cols: Q V A U C T R
<117>: [105 134 170 122  87  97 134]
<176>: [ 82 174 103 125 170 181 123]
<109>: [ 97 161 157 141 119 126 144]
<62>: [115 137 105 154 163 162 128]
<20>: [ 98 145  95 136 169 175 115]
<12>: [142  90 119 189 151 110 122]
<8>: [133 143  93 123 167 180 121]
<108>: [115  77 124 208 145 107 117]
down: [125 141 154 136 189]
U
down: [144 128 115 122 121 117]
R
down: [145  90]
V
down: [134 123]
R
down: [ 93 124]
A

cols: F B N J S Z
<77>: [187 150 209 158 169 121]
<28>: [ 85 173  93 157 188  82]
<69>: [179 163 193 133 194 160]
<29>: [179 163 193 155 168 106]
down: [150 173]
B
down: [194 168]
S
down: [158 157]
J
down: [160 106]
Z
down: [173 163 163]
B
down: [ 85 179 179]
F

cols: Y D X L K P
<92>: [ 39 206 135 105 177  51]
<110>: [112 147 201 125 217  32]
<23>: [ 42 222 204  43 204 127]
down: [206 147]
D
down: [135 201]
X
down: [217 204]
K
down: [201 204]
X
down: [177 217]
K

cols: sev Tonu rafis rer nako nisa salov gosi gos
<147>: [112 136  79 124 137 111 133 100  72]
<165>: [170 175  53 189 196 116 204 144  75]
<124>: [104  92 167  91 191  58 200  46 175]
<13>: [106 118 101 106 121 143 128 140  69]
<83>: [ 53  57 201  51  65 161 132 126 172]
<6>: [ 92  81 120  85 179  57 202 114 112]
<123>: [103 111 143  91  69 186 153 211  78]
<144>: [104  92 167  91 191  58 115  46 175]
down: [175  92]
Tonu
down: [191 121]
nako
down: [100 144]
gosi
down: [126 114]
gosi

cols: H G E W
<113>: [ 95 138 172 130]
<25>: [117 115 135 119]
<97>: [226 168 120 131]
down: [138 115]
G
down: [117 226]
H
down: [172 135]
E

cols: Lapum suf paz Bona
<49>: [ 29 123 174 165]
<86>: [ 73 134 207  97]
<4>: [ 73 113 207 120]
<66>: [ 73 134 207 120]
down: [113 134]
suf
down: [134 113 134]
suf
down: [29 73]
Lapum
down: [ 97 120]
Bona
q: [ 29 123 174 165]
<49>
down: [73 73 73]
Lapum

cols: remag Mivik koti Sanak goveg Tuma las zogip pagom
<74>: [110 140 168  95 173 207 137  59  67]
<76>: [143  70 136 155  73 125 106 219 143]
<114>: [110 140 168  95 136 147 115 119 138]
<52>: [110 140 168  95 173 207 136 137 116]
down: [168 168]
koti
down: [155  95]
Sanak
down: [138 116]
pagom

cols: dason nenim mib Bis dag
<17>: [183  60  62 142 103]
<102>: [ 78 124 174 192 205]
<31>: [ 91  94 162 148 201]
down: [ 62 174]
mib
down: [174 162]
mib
down: [78 91]
dason
down: [103 205]
dag

cols: bodel fet komu Lum napuf Pimev
<173>: [144 149 112  74 125 147]
<90>: [158 146  96 197 126  82]
<88>: [150 223 216 153 197  24]
<186>: [158 146  96 178 126  82]
<39>: [160 129  32 138  74 105]
<184>: [196 160 113  83 140  98]
<140>: [ 73 109 157  32 102  37]
<93>: [192 122  85 151 106 127]
<116>: [ 51  94 198  70 165 116]
down: [150 158 160 196  73]
bodel
down: [ 82  24  82 105  98  37 127 116]
Pimev
down: [146 223 146 129]
fet
down: [160 196  73 192]
bodel

cols: papu rola tiv kur zomag mub dapo dus gosul
<43>: [175 103 153 162  89 102  79  50 182]
<118>: [212 112 193 213 119 215 125  72  52]
<125>: [208  88 116 207 112 112  60  88  44]
down: [182  52]
gosul
down: [193 116]
tiv
down: [212 208]
papu

cols: Mufi dip getup dodiz Forir
<96>: [153 128 144 166 224]
<104>: [147 128 145 190 193]
<5>: [177 128 158 207 162]
q: [153 128 144 166 224]
<96>
down: [166 190]
dodiz

cols: zepet mutop vifu Tepu notap
<51>: [114 221 157 226 138]
<67>: [115 122 183 174 145]
<61>: [ 79 119 138  53 194]
<11>: [ 79 119 138  96 122]
down: [53 96]
Tepu
down: [174  53  96]
Tepu

cols: levuv bagov basol viv birap lise fek zulet Nosu tovu
<30>: [155 156 135 174  98 111 128 159  74 120]
<21>: [120 108 136 136 147 110 143 112 121 131]
<56>: [155 156 135 174  98 111 128 159  74  76]
down: [135 136]
basol
down: [ 98 147]
birap
down: [121  74]
Nosu
down: [120 155]
levuv

cols: gimi panu feno Vaniv
<119>: [ 56 168 198 160]
<50>: [182 212 183  74]
<24>: [ 56 168 182 189]
down: [168 212]
panu
down: [160  74]
Vaniv
down: [212 168]
panu
down: [198 183]
feno
down: [ 56 182]
gimi

cols: ruges Feko tebi tedo
<58>: [126 170 129  86]
<72>: [129 142  97 122]
<36>: [132 189 126 203]
<87>: [ 92 170 129  86]
<84>: [180 159 150 162]
down: [129  97 126 129]
tebi
down: [126 129 132  92]
ruges
q: [ 92 170 129  86]
<87>
down: [ 92 180]
ruges

cols: Rek tete lobib fub lurev pomu dopub gara Lenuz Badu
<64>: [ 48  50 213 194  45 193  82 137  47 197]
<129>: [ 62  45 212 209  43 196  75 180 105  52]
<47>: [ 44  45 159  87  46 110  66  71  72 106]
<75>: [ 62  45 212 209  43 196  75 180 105 197]
down: [196 110 196]
pomu
down: [ 47 105]
Lenuz
down: [75 66]
dopub
down: [43 46]
lurev
down: [193 196 110]
pomu
down: [48 62]
Rek
down: [180  71 180]
gara

cols: rep suzes nuf Defuf
<156>: [118 131 161 155]
<132>: [ 24 222  49  63]
<158>: [ 43 194 182 132]
<37>: [ 69 172 165 128]
<54>: [138 137 105 156]
<153>: [153 136 140 114]
down: [161  49 182 165 105]
nuf
down: [ 63 132]
Defuf
down: [ 43  69 138]
rep

cols: gozur Bop sezof Pivi
<99>: [201 101 144 135]
<18>: [173  73 203  88]
<32>: [203 104 143 134]
<101>: [190 112 131 114]
down: [101  73 104]
Bop
down: [134 114]
Pivi
down: [ 73 104]
Bop
down: [ 73 104 112]
Bop
down: [173 203 190]
gozur
down: [203 190]
gozur

cols: bani nogar rutiv mif
<34>: [ 55 105  41 211]
<59>: [181 117 153 100]
<60>: [124 181  75 170]
down: [181 124]
bani
down: [117 181]
nogar
down: [100 170]
mif
down: [ 55 181]
bani
down: [211 100]
mif

cols: geb Bel vusi Gegag Bepe Sav gafu
<78>: [113 114 121 107 169 205  84]
<95>: [147 123  85 146 155 176 137]
<148>: [158 219 129  49  54  43  42]
<112>: [172 155 210 206  41 157 168]
<133>: [ 37  36  35  31 198  49  60]
down: [113 147]
geb
down: [137  42 168]
gafu
down: [157  49]
Sav
down: [ 85 129 210  35]
vusi
down: [155  54  41 198]
Bepe
down: [ 84 137]
gafu

cols: gotom Fizip tinog Pite Fekot nevi nufug
<154>: [104  84  88 100  85 181 113]
<175>: [166  99 153 124 101 106 117]
<41>: [110 172 169 190 171 203 189]
<35>: [126 149 156 155 141  93 161]
<135>: [115 102 103 113  99 170 114]
<100>: [187  83 161 107  87  99 101]
<180>: [124 129 141 147 130 136 145]
<174>: [190  84 160 100  82 105  98]
<143>: [116 145 148 157 147 174 169]
<166>: [169  63 139  94  63 135  91]
<46>: [115 152 162 179 156 186 178]
down: [117 189]
nufug
down: [166 110]
gotom
down: [181 106 203  93 170  99 136]
nevi

cols: mibom vame susor pebof zif Bevus
<187>: [ 37 220  51 222  32  37]
<9>: [223 217  43 222  34 218]
<53>: [ 35 216 225 220  36  39]
<141>: [ 37 220  51 222  36  36]
<91>: [221 218  38 214  36 220]
<137>: [ 37 220  51 222 220  34]
<127>: [ 37 217  34 222  39  40]
<179>: [ 38 222  38  35  38  38]
<115>: [217  32  34 218 217 215]
down: [ 35  37 221  37  37  38]
mibom
down: [220 218 220 217]
vame
down: [220 217 222  32]
vame
down: [34 38 34]
susor

cols: pena rozil togu Luvu Sevik tater sil
<10>: [ 97 178  71 167  56  56 176]
<2>: [107 197  89 173  59  71 194]
<139>: [111 121 106 127 114 109 119]
<70>: [ 64 166  93 146  81  87 144]
<79>: [145  47 168  71 198 194  46]
<57>: [150 120 134 119 124 135 128]
<40>: [124 110 150 113 161 154 105]
<98>: [111 121 106 187  38  39 203]
down: [109  87]
tater
down: [127 146  71 119 113 187]
Luvu

cols: sasa gir bifel Nudu Dab Vupem
<73>: [159  83 163 204 199 169]
<82>: [159  83 163 204 199  90]
<128>: [130 167 157  97  82  55]
<26>: [106  54 107 169 176 208]
down: [163 163 157]
bifel
down: [ 90  55 208]
Vupem

cols: Fik savul niv nul tobik Zuz zez fot Pif
<48>: [159  58 129 118 119 143 140 141 156]
<103>: [159  49 129 118 119 143 140 141 156]
<45>: [159  49 129  98 119 143 140 141 156]
q: [159  58 129 118 119 143 140 141 156]
<48>
q: [159  49 129 118 119 143 140 141 156]
<103>

cols: laf kizu Tez Val nel pavek Maris Nof Ridof
<167>: [117  96 152 205 206 129 110  83 172]
<44>: [142 102 144 181 124 140  71 151 127]
<38>: [103 128 174  81  96 115 139 166 114]
<161>: [156 105 108 116 115  93 149  81 105]
<172>: [117  97 151 204 206 128 110  84 171]
<189>: [113 109  49  50 122 103 105  61  84]
<63>: [ 70  86 148 159 185  85 101 102  69]
<178>: [ 70  87 149 159 184  84 102 102  66]
<145>: [ 87 193  74  80 169 153 178 109 148]
down: [140 115  93 128 103  85  84]
pavek
down: [172 127 114 105 171  84]
Ridof
down: [ 96 102 128 105  97]
kizu

cols: doveg Kes Poka Gipan rop Nin sem Dibe sedes buzar
<80>: [110 146 119 170 161 145 141 132 106  91]
<68>: [110 143  34 169 165 148 141 138 119  96]
<27>: [110 146 198 171 161 144 141 131 105  91]
<107>: [110 153 105 170 150 142 132 101  93 113]
<146>: [110 163 109 135  97 136 135 140 108 119]
<111>: [110 169 214 142  96 118 145 133 142  99]
down: [170 169 171 170]
Gipan
down: [170 135]
Gipan
down: [148 144 142]
Nin
q: [110 163 109 135  97 136 135 140 108 119]
<146>
down: [145 148]
Nin
down: [106 119 105  93 108]
sedes
q: [110 169 214 142  96 118 145 133 142  99]
<111>

cols: sab pefe turo Fope tas
<7>: [153 141 166  62  72]
<33>: [ 76 167 192 117 113]
<65>: [210  95  50  95  93]
down: [192  50]
turo
down: [167  95]
pefe
down: [ 72 113]
tas
down: [ 62 117]
Fope

